These are the activations of a small neural network, seen along a few directions. Each row is one input.
Each table varies a few parts of the input and shows all the possible inputs, shuffled.
Descriptions start from the smaller parts, as in this example, which fits no table here: one of 3 separate values, together with either a single point or one of 11 places around a ring or (one of 4 places along a line, together with one of 5 places around a ring).
Shared parts are said once, and a part with two or three values counts as separate values.

Other details of the inputs vary at random and push rows far along two fixed directions, the same in every table; ignore that.

A family of inputs:
R1: [ 1.50 -0.10  0.40  1.97  0.35 -0.51  1.62 -0.31 -0.74 -0.37 -0.42  1.41]
R2: [-0.41  0.23 -0.14 -1.76 -1.73 -0.47 -2.54  0.15  0.50 -0.68 -1.03 -1.20]
R3: [-0.10  0.72 -0.51 -0.46 -0.85  2.15 -1.05  0.07  0.80  0.93  1.23 -1.43]
R4: [ 1.52 -0.48  0.56  1.55  1.57 -0.15  1.53  0.39 -0.56 -0.52 -0.76  1.01]
R5: [ 0.01  1.24 -1.12 -0.53  0.28  2.17 -0.16  0.76  0.41  0.68  1.21 -0.48]
R6: [-1.03  1.71  1.18  0.98 -0.60  0.31 -0.28 -0.11  1.06 -0.07 -1.55 -0.08]
R7: [-0.55 -0.28 -0.51 -0.85 -0.26  0.04 -0.17 -0.88  0.16  0.72  2.46 -0.48]
R8: [-1.41  0.21 -0.54 -0.72  0.39 -0.97 -0.01  0.13 -0.02  0.46  0.37  0.01]
R9: [-1.01 -0.29 -0.83 -1.95  0.04  0.17 -0.18 -0.30  0.44  0.62  2.00 -0.78]
R10: [-1.41 -0.25  0.49 -1.04  0.41 -0.70  0.10 -0.19  0.07  0.68  0.35 -0.60]
R11: [-1.26 -0.28  0.12 -1.33 -1.65 -0.35 -2.91  0.38  0.58 -0.78 -0.61 -1.06]
R12: [ 0.93  0.10 -1.47 -1.80 -0.05  0.79 -1.05  0.62 -0.02 -0.42  1.00 -0.26]
R13: [ 0.49 -0.96 -1.01  0.00 -0.34  0.84 -1.44  0.46 -0.35 -0.19  1.70 -0.37]
R14: [ 0.15  0.19  0.31  0.56 -0.92 -1.30 -0.45  0.28 -0.44 -0.20 -2.02  0.21]
R15: [-0.67  1.45  0.09 -0.15  0.32  1.26 -0.38  0.93  0.05  0.73 -0.56 -0.52]
R16: [-0.30 -0.19  0.43  2.28  1.02 -1.28  1.71 -0.71 -0.47  0.36  0.55  1.14]
R17: [ 0.42  1.18  0.65  2.97  0.77  0.84  1.47  0.01  0.21  0.28 -0.32  0.99]
R18: [-0.01 -0.42 -0.21  0.31  0.58  0.06 -0.21  0.72  0.04 -0.92  0.00  0.64]
R19: [ 0.39 -0.52  0.39  1.42  1.47 -0.64  2.19 -0.31 -0.96  0.59 -0.57  0.91]
R20: [-1.01 -0.01  0.91 -0.56  0.07 -1.13  0.44 -0.40 -0.10  0.28 -1.74 -0.11]
R21: [ 1.57 -0.67  0.25  2.47  0.66 -0.38  1.09  0.00 -0.49 -0.64 -0.53  0.84]
R22: [-0.70 -0.09  1.07  0.56 -0.60 -0.76 -0.94 -0.11  0.49 -1.36 -1.03  0.39]
R23: [-0.02 -0.66 -0.99 -1.33 -1.00  0.36 -0.71 -0.83 -0.07  0.99  1.41 -1.06]
R24: [-0.68 -0.09 -0.27 -1.23 -0.20 -0.37  0.29 -0.54  0.29  0.22 -0.26 -0.16]
R25: [ 1.52 -0.42  0.60  1.31  1.15 -0.28  2.02  0.31 -0.91 -0.02 -0.89  1.00]
R26: [-1.36 -0.12  0.43 -2.25 -0.74 -0.11 -2.45  0.78  0.52 -0.63 -0.82 -0.85]
R27: [ 1.47 -0.77  1.13  1.28  1.34  0.05  1.82 -0.06 -0.04 -0.76 -0.71  0.68]
R28: [-0.92 -0.16 -0.96 -1.75  0.48  0.03 -0.58  0.24 -0.58  1.25  1.86 -0.76]
R29: [-1.40  0.09  0.00 -2.19 -0.98 -0.17 -2.30  0.66  0.89 -1.12 -0.73 -0.61]
R30: [ 3.72 -1.13 -3.09 -0.66  1.76  6.49  2.42 -0.32  0.05  1.70  8.24 -1.07]
R31: [ 0.14 -0.24 -0.02  0.90 -0.03 -0.11 -0.70  0.20 -0.23 -0.88  0.34  0.69]
R32: [ 1.34 -0.58  0.77  1.12  0.74 -0.11  2.41 -0.24  0.05 -0.65 -0.70  1.01]
R33: [ 0.14 -0.10  0.80  0.20 -1.15 -1.01 -0.20 -0.18  0.07 -0.40 -1.82 -0.19]
R34: [-0.64  0.20 -0.84 -0.97  0.02 -0.59  0.02 -0.10 -0.25  0.43 -0.32  0.17]
R35: [-0.75 -0.38 -1.27 -0.84 -0.42 -0.22 -1.07 -0.15 -0.39  1.25  2.08 -0.88]
R36: [-0.81 -0.18  0.83  0.33  0.49 -0.82 -0.79  0.96 -0.16 -0.74 -1.69  0.49]
R37: [-0.42  0.78 -0.05 -2.03 -1.66 -0.48 -2.45 -0.07  0.54 -0.99 -0.81 -0.69]
R38: [ 1.33  0.11 -1.18 -0.69 -0.35  0.68 -1.00  0.03 -0.38 -0.40  1.48  0.00]
R39: [ 0.20  0.57  1.44  2.08  1.37  1.34  2.21  0.13  0.32  0.24 -0.67  0.17]
R40: [ 0.05  0.42  0.99  0.04 -1.03 -1.09 -0.08 -0.41  0.13 -0.71 -1.71  0.42]
R41: [ 0.02  0.51  0.13 -0.37 -0.24 -1.02  0.08  0.56 -0.15 -0.51 -1.96  0.64]
R42: [ 0.41 -0.50  0.74  1.83  0.45 -0.70  2.07 -1.38 -0.15  0.12 -0.08  1.00]
R43: [-0.53 -0.83 -0.57 -0.58 -0.33  0.05 -0.28 -0.66  0.11  1.03  2.25 -0.97]
R44: [ 0.45  0.63  0.57  3.24  0.72  0.88  1.37  0.21  0.16  0.60 -0.56  0.50]
R45: [ 1.40 -0.59  0.71  1.34  1.12  0.00  1.95 -0.16  0.36 -1.22 -0.58  0.95]
R46: [-0.47  0.39 -0.63 -0.39 -0.58 -0.80 -0.50 -0.62 -0.47  0.55  0.00  0.25]
R47: [-1.41  0.44 -0.91 -1.65 -1.61 -1.17 -2.24 -0.13 -0.29  0.84 -0.90 -0.89]
R48: [ 0.08  0.12  1.17 -0.62 -0.24 -0.84  0.31  0.19 -0.07 -0.38 -2.18  0.00]
Each input here is: one of 2 separate values, together with one of 4 places along a line, together with either a single point or one of 5 places along a line.
Changing only the choice among 2 separate values turns R37 into R38. The same change can be made to R26. Which row results?
> R36
Changing only the choice among 2 separate values turns R6 into R17. The same change can be made to R3. Which row results?
> R44
Change only the choice among 2 separate values in R29. List by row number the other rows that result.
> R18
Change only the place on the line of 5 in R48. List by row number the other rows that result.
> R10, R20, R26, R27
Start at R23 and move only the place on the line of 4, one step at a time. The first step leads to R42. Which rows follow, in order?
> R24, R20
List by row number the other rows that have the choice among 2 separate values and the place on the line of 4 in common with R19.
> R4, R15, R25, R28, R36

A family of inputs:
R49: [-0.02  0.49 -3.20 -8.96 -2.70  1.29 -5.40  1.09  0.45 -0.28  1.62 -3.01]
R50: [-3.43 -0.05 -2.86 -7.86 -2.38  0.83 -5.50  0.36  1.16  0.62  3.49 -2.97]
R51: [ 0.32  1.01  3.10  1.24 -1.47 -1.49 -0.51  0.26  0.86 -2.46 -5.81  0.72]
R52: [-1.05 -1.27  1.37  2.19  2.73 -1.26  2.37 -0.20  0.15 -0.75  1.05  1.64]
R53: [ 3.89 -1.29 -2.08  0.28  0.80  4.26  0.65  0.79 -0.15 -0.82  4.11  0.35]
R54: [ 2.39 -1.66 -3.17 -0.01  1.52  0.83  1.15 -0.48 -2.23  1.32  5.99  0.89]
R55: [ 0.45 -1.11  2.85  3.96  0.49  0.17  2.61 -1.74  1.07 -1.02 -0.16  0.63]
R56: [-3.07  0.76 -2.60 -5.94 -3.30  2.26 -6.75  0.51  1.75  0.15  3.32 -3.33]
R57: [ 0.48  0.63  0.86  1.84  1.97 -0.39  4.34 -0.62  0.04  1.09 -1.20  0.97]
R58: [ 0.77  1.45  1.10  3.65  0.88  1.00  3.05 -0.31  0.60  0.63 -1.24  0.53]
R59: [-1.53  0.38  1.20  1.12 -1.04 -5.07  0.35 -0.85 -0.49 -0.46 -4.56  1.05]
R60: [-0.76  1.59  2.16  1.95 -0.04 -1.69 -1.48  1.98  0.45 -2.81 -5.02  1.63]
R61: [-2.49 -0.20 -1.71 -8.48 -3.35  0.84 -5.02 -0.67  1.11  0.87  3.37 -3.65]
R62: [ 1.89 -1.82 -1.08  0.83  0.55  3.48  1.02 -1.12  0.98  0.20  5.88 -1.06]
R63: [ 1.78 -0.46  0.34  4.40 -0.23 -1.15  1.70 -1.16 -0.37 -0.06 -0.42  1.24]
R64: [ 1.74  1.06 -2.08  1.03  1.65  4.37  1.10  0.63 -0.44  1.70  4.98 -0.13]
R65: [ 1.10  1.33  1.91  3.48  0.48  1.16  3.33 -0.96  0.32  0.75 -1.46  0.58]
R66: [-1.71  0.92 -0.04 -3.79 -1.08 -1.92 -2.82  1.35  0.40 -1.84 -4.08  0.01]
R67: [-0.64 -0.52  1.93  4.72  2.02 -0.04  1.59 -0.11  0.70 -1.35  0.58  1.51]
R68: [-2.16  0.38  0.75  1.36 -0.63 -4.80  0.05 -0.42 -0.76 -0.55 -4.47  1.71]
R69: [ 3.51 -1.61 -2.21 -1.36  2.64  2.68  1.38  0.93 -1.26 -0.59  4.70  0.89]
R70: [ 1.64 -0.24 -2.61 -0.93  2.15  3.28  2.98 -0.24 -0.63  2.27  4.60  0.07]
R71: [-2.55  2.10 -0.41 -0.37 -2.51 -2.62 -4.88  0.78 -0.24 -0.34 -2.44  0.00]
R72: [-1.96  0.75  0.22 -2.99 -3.16 -3.88 -2.55 -1.08 -0.59  0.26 -3.08 -0.65]
R73: [ 4.56 -2.22 -1.31 -2.12  1.12  2.95  2.34 -0.77 -0.87 -0.23  4.05 -0.04]
R74: [-3.83  0.35  1.19 -3.14 -1.59 -2.88 -2.30 -0.25  1.61 -0.73 -2.38 -1.24]
R75: [ 2.78 -0.44  1.32  3.05  0.70  0.65  2.01  0.37  0.51 -1.96 -1.63  1.23]
R76: [-0.12  0.99  1.28  3.58  3.58 -0.82  4.51  0.25 -0.68  0.66 -1.35  2.42]
R77: [ 3.48 -1.66 -3.54  1.50  0.12  3.22  0.57 -0.88 -1.17  1.35  6.53  0.28]
R78: [-2.71  1.25  2.50  1.56  0.74 -1.77  0.34  1.45 -0.27  1.38 -5.59 -0.48]
R79: [ 3.83 -1.47 -1.94  0.96 -0.98  2.48  0.71 -1.87 -1.03  1.38  5.13 -0.31]
R80: [ 0.79  0.49  1.69  1.68  1.54 -0.24  4.64 -1.26 -0.26  1.21 -1.42  1.02]
R81: [ 2.12 -2.20  1.50  2.36  2.31  0.40  1.91  1.50 -1.12 -0.67 -1.75  0.57]
R82: [-2.63  3.01  1.74  2.45 -0.41 -1.10  0.14  0.67  0.97 -0.12 -5.20  0.71]
R83: [-4.22 -0.61  1.75 -1.86 -1.03 -1.89 -3.60  1.14  0.65  0.15 -2.75 -2.22]
R84: [-2.62 -0.09  0.08 -1.37 -2.08 -3.11 -4.04  0.95 -1.24  1.06 -3.36 -1.56]
What do these inputs look like to the network?
> one of 4 separate values, together with either a single point or (one of 2 separate values, together with one of 4 places along a line)
Changing only the choice among 4 separate values turns R53 into R56. The same change can be made to R51. Which row results?
> R55
Change only the choice among 2 separate values in R59. List by row number the other rows that result.
> R63
Change only the place on the line of 4 in R57. List by row number the other rows that result.
> R70, R76, R80
Change only the choice among 2 separate values in R62. List by row number the other rows that result.
> R74
